Each row below holds a small network's activations on one record, seen along a few directions.
Each row is followed by the record's values for the fields G, T, L, W, D, U, H, P.
The largest differences between rows may come from other fields.
(in the rows, 500 means zero)
Random noise pushes rows far along 4 fixed directions. That doesn't count. These rows show it; they differ only by the noise:
464 587 428 597 368 548 707 465 367 585 499 505 270 512 517 449 506 544
 451 580 628 599 605 519
695 555 526 459 396 492 665 495 298 586 513 235 402 598 435 385 458 607
 641 512 598 457 504 644
614 492 487 482 415 513 579 418 612 599 555 494 394 397 498 466 527 523
 478 547 449 483 457 521
713 353 521 410 437 539 434 337 635 612 615 449 511 328 509 555 500 582
 503 554 278 386 529 598
569 578 554 512 493 468 552 569 441 502 419 371 543 657 418 439 427 528
 603 493 592 499 318 515
801 551 536 371 405 429 667 459 703 631 579 337 373 402 431 319 563 501
 589 481 484 405 261 551

611 391 522 484 528 539 317 488 441 489 521 452 709 507 485 603 448 510
 558 455 395 381 549 578 => G=g2, T=t2, L=l2, W=w2, D=d1, U=u4, H=h1, P=p2
514 611 472 541 467 521 510 467 457 514 539 466 560 533 441 528 438 497
 535 542 600 537 474 621 => G=g1, T=t1, L=l4, W=w3, D=d2, U=u2, H=h1, P=p2
572 438 634 431 594 436 436 644 589 435 362 443 588 586 470 426 510 456
 567 342 442 391 255 365 => G=g1, T=t2, L=l3, W=w1, D=d1, U=u3, H=h2, P=p1
312 311 467 538 502 562 460 450 557 511 469 757 291 323 689 560 615 535
 276 526 331 531 787 316 => G=g2, T=t1, L=l2, W=w2, D=d2, U=u4, H=h2, P=p1
253 383 527 517 754 465 193 614 592 286 401 652 830 616 540 656 463 406
 480 388 417 514 491 371 => G=g2, T=t2, L=l4, W=w3, D=d1, U=u2, H=h1, P=p1
488 427 405 578 384 633 438 296 468 577 631 612 487 325 556 678 473 558
 394 645 384 536 727 609 => G=g2, T=t2, L=l2, W=w1, D=d1, U=u1, H=h3, P=p2
342 697 387 616 499 497 598 534 489 465 519 592 504 575 467 504 484 378
 472 516 719 653 453 503 => G=g2, T=t2, L=l4, W=w3, D=d1, U=u1, H=h1, P=p1
507 328 566 400 594 485 299 392 807 487 557 629 614 344 545 606 502 520
 423 567 202 444 440 434 => G=g2, T=t1, L=l3, W=w2, D=d1, U=u4, H=h4, P=p1
618 479 495 473 415 534 554 399 293 579 584 344 451 485 476 511 450 617
 564 586 487 466 676 665 => G=g1, T=t2, L=l4, W=w2, D=d1, U=u4, H=h1, P=p2
725 398 572 386 493 488 475 522 451 531 522 322 541 482 470 436 525 523
 596 396 414 335 489 545 => G=g1, T=t2, L=l3, W=w2, D=d1, U=u1, H=h1, P=p1
401 564 372 526 472 478 662 525 568 508 559 603 319 416 568 418 641 376
 416 426 624 567 610 444 => G=g2, T=t2, L=l4, W=w3, D=d1, U=u2, H=h1, P=p1
535 545 533 502 545 479 478 546 429 452 460 371 637 633 429 490 422 524
 630 485 570 488 390 560 => G=g2, T=t2, L=l2, W=w1, D=d1, U=u3, H=h1, P=p2
477 585 485 527 566 492 399 528 657 450 511 546 709 553 439 558 438 405
 536 494 537 534 283 513 => G=g2, T=t2, L=l2, W=w3, D=d1, U=u1, H=h1, P=p1
249 505 477 691 484 579 506 557 286 458 343 658 438 599 546 593 453 516
 380 551 563 610 635 379 => G=g2, T=t2, L=l3, W=w1, D=d1, U=u2, H=h4, P=p2
497 552 511 493 460 475 670 611 452 520 418 471 277 524 528 340 586 489
 487 421 615 503 481 409 => G=g1, T=t1, L=l2, W=w3, D=d2, U=u2, H=h2, P=p1
475 284 581 439 595 521 281 488 385 427 476 466 629 510 563 607 460 602
 515 483 311 409 728 528 => G=g1, T=t1, L=l4, W=w2, D=d1, U=u2, H=h1, P=p2
459 400 556 427 629 416 390 588 609 407 437 527 571 521 551 470 547 461
 503 390 419 443 457 367 => G=g2, T=t2, L=l2, W=w2, D=d1, U=u4, H=h2, P=p1
233 629 407 718 508 554 506 621 483 428 378 747 506 583 521 567 503 349
 363 472 680 652 434 332 => G=g2, T=t2, L=l2, W=w3, D=d1, U=u2, H=h2, P=p1
565 471 501 437 425 450 664 502 672 569 508 558 253 339 541 361 665 447
 433 447 458 463 438 374 => G=g2, T=t1, L=l4, W=w1, D=d1, U=u1, H=h3, P=p2
363 619 456 505 609 396 485 543 792 414 529 657 579 494 496 471 528 343
 459 501 559 604 306 394 => G=g2, T=t2, L=l4, W=w2, D=d1, U=u1, H=h1, P=p1
437 700 495 535 538 388 656 707 595 424 398 535 442 617 457 301 592 305
 516 343 739 557 220 318 => G=g2, T=t2, L=l3, W=w2, D=d1, U=u4, H=h3, P=p1
589 483 461 550 419 564 521 509 404 554 508 482 474 490 509 506 522 489
 502 449 528 459 555 534 => G=g2, T=t2, L=l2, W=w1, D=d2, U=u4, H=h2, P=p1
659 308 441 400 457 584 333 247 494 583 756 433 608 296 543 682 477 603
 509 591 257 404 803 756 => G=g2, T=t2, L=l4, W=w3, D=d1, U=u4, H=h2, P=p1
367 597 504 527 532 450 535 520 564 450 474 599 457 538 504 464 499 479
 455 555 564 611 444 431 => G=g1, T=t1, L=l4, W=w2, D=d2, U=u4, H=h3, P=p2
422 413 422 491 445 562 498 310 358 545 646 507 395 383 574 608 487 649
 438 680 404 574 872 637 => G=g2, T=t2, L=l4, W=w3, D=d1, U=u2, H=h2, P=p2
240 612 382 587 468 456 649 428 819 527 549 859 222 297 591 463 628 394
 253 653 518 716 482 291 => G=g2, T=t2, L=l4, W=w2, D=d1, U=u4, H=h2, P=p2
575 565 499 502 525 489 396 503 479 452 542 401 734 586 438 558 406 467
 603 492 548 474 389 612 => G=g2, T=t2, L=l2, W=w2, D=d1, U=u2, H=h3, P=p1
706 531 542 363 534 401 516 509 622 509 569 325 578 503 441 395 502 468
 637 431 503 400 335 575 => G=g1, T=t2, L=l2, W=w2, D=d1, U=u4, H=h1, P=p1
410 509 368 627 415 624 515 388 467 564 575 667 432 400 548 630 496 489
 377 598 525 592 689 561 => G=g1, T=t1, L=l2, W=w3, D=d2, U=u4, H=h1, P=p1
515 540 496 478 518 455 458 466 615 494 553 516 578 480 478 524 473 465
 504 548 475 518 398 511 => G=g2, T=t2, L=l4, W=w2, D=d1, U=u1, H=h2, P=p1
658 317 596 386 551 520 287 390 351 488 557 298 743 524 464 644 371 661
 644 547 294 358 617 701 => G=g2, T=t1, L=l4, W=w1, D=d1, U=u2, H=h1, P=p2
436 376 617 440 721 450 177 601 644 336 396 538 847 595 479 597 445 467
 551 384 366 420 361 433 => G=g1, T=t1, L=l4, W=w3, D=d2, U=u2, H=h1, P=p2
587 495 503 407 606 441 334 459 754 458 609 476 774 458 444 569 469 410
 577 464 418 437 323 582 => G=g2, T=t2, L=l4, W=w3, D=d1, U=u2, H=h1, P=p1
268 423 578 557 666 503 271 631 370 315 324 561 721 697 520 610 424 515
 501 425 493 527 546 406 => G=g1, T=t1, L=l4, W=w3, D=d2, U=u2, H=h3, P=p2

Which values does each new row have?
328 705 487 599 588 447 498 621 750 416 406 677 605 593 431 491 475 327
 460 492 659 634 142 366 => G=g1, T=t1, L=l4, W=w3, D=d2, U=u2, H=h1, P=p1
535 422 509 502 603 536 248 538 449 414 513 462 850 583 460 655 423 443
 580 399 446 411 497 589 => G=g2, T=t2, L=l4, W=w3, D=d1, U=u2, H=h1, P=p1
371 514 529 546 576 477 350 488 510 427 462 563 675 580 478 623 388 527
 493 618 456 568 442 481 => G=g2, T=t2, L=l4, W=w2, D=d1, U=u2, H=h2, P=p2
520 404 441 529 447 588 500 456 404 549 541 539 428 415 558 539 556 510
 441 456 461 469 725 525 => G=g1, T=t2, L=l2, W=w3, D=d2, U=u4, H=h1, P=p1
551 419 460 421 485 483 526 443 575 537 591 499 427 363 543 477 595 491
 479 465 423 447 620 523 => G=g2, T=t2, L=l4, W=w3, D=d1, U=u2, H=h1, P=p2
566 559 513 494 541 489 443 526 599 487 505 478 657 547 410 522 456 445
 568 485 533 487 292 547 => G=g1, T=t1, L=l4, W=w3, D=d2, U=u4, H=h1, P=p1
286 458 395 625 482 594 473 405 481 504 523 731 424 400 614 642 501 514
 327 617 469 615 747 453 => G=g2, T=t1, L=l2, W=w2, D=d2, U=u2, H=h1, P=p1
620 493 554 413 502 457 524 494 501 532 512 356 506 527 446 443 484 556
 589 501 477 452 411 547 => G=g1, T=t2, L=l4, W=w3, D=d2, U=u4, H=h2, P=p1
783 255 580 295 477 471 423 410 749 591 585 457 470 254 550 468 619 519
 486 412 194 269 483 476 => G=g1, T=t1, L=l3, W=w2, D=d2, U=u1, H=h3, P=p1
306 400 539 577 566 518 407 600 337 411 343 577 531 624 556 574 467 531
 437 482 475 533 606 352 => G=g1, T=t2, L=l4, W=w2, D=d1, U=u1, H=h2, P=p1
368 560 534 561 568 482 448 579 427 417 380 511 604 675 453 535 412 520
 539 532 587 579 404 464 => G=g1, T=t1, L=l2, W=w3, D=d2, U=u4, H=h3, P=p2
476 386 555 567 534 581 232 409 652 496 449 646 744 448 476 732 381 552
 438 623 284 474 364 475 => G=g2, T=t1, L=l2, W=w1, D=d2, U=u2, H=h4, P=p2
262 485 474 623 526 587 417 461 176 444 452 533 583 650 518 679 354 610
 478 631 531 624 766 567 => G=g2, T=t2, L=l4, W=w3, D=d1, U=u1, H=h1, P=p2
184 424 485 643 561 554 412 569 474 414 356 783 442 514 632 606 507 472
 301 521 455 609 644 266 => G=g1, T=t2, L=l2, W=w2, D=d1, U=u2, H=h2, P=p1
378 695 446 572 487 432 712 595 601 494 454 603 322 537 485 366 563 372
 452 505 708 631 346 374 => G=g1, T=t1, L=l4, W=w2, D=d1, U=u4, H=h1, P=p1
347 538 490 619 514 525 520 631 354 440 350 572 473 631 542 497 489 466
 453 432 637 546 551 395 => G=g1, T=t1, L=l2, W=w2, D=d2, U=u2, H=h1, P=p1
467 411 464 474 458 539 523 380 673 573 573 635 330 285 588 529 581 523
 371 581 359 519 590 447 => G=g2, T=t1, L=l2, W=w3, D=d1, U=u4, H=h2, P=p1
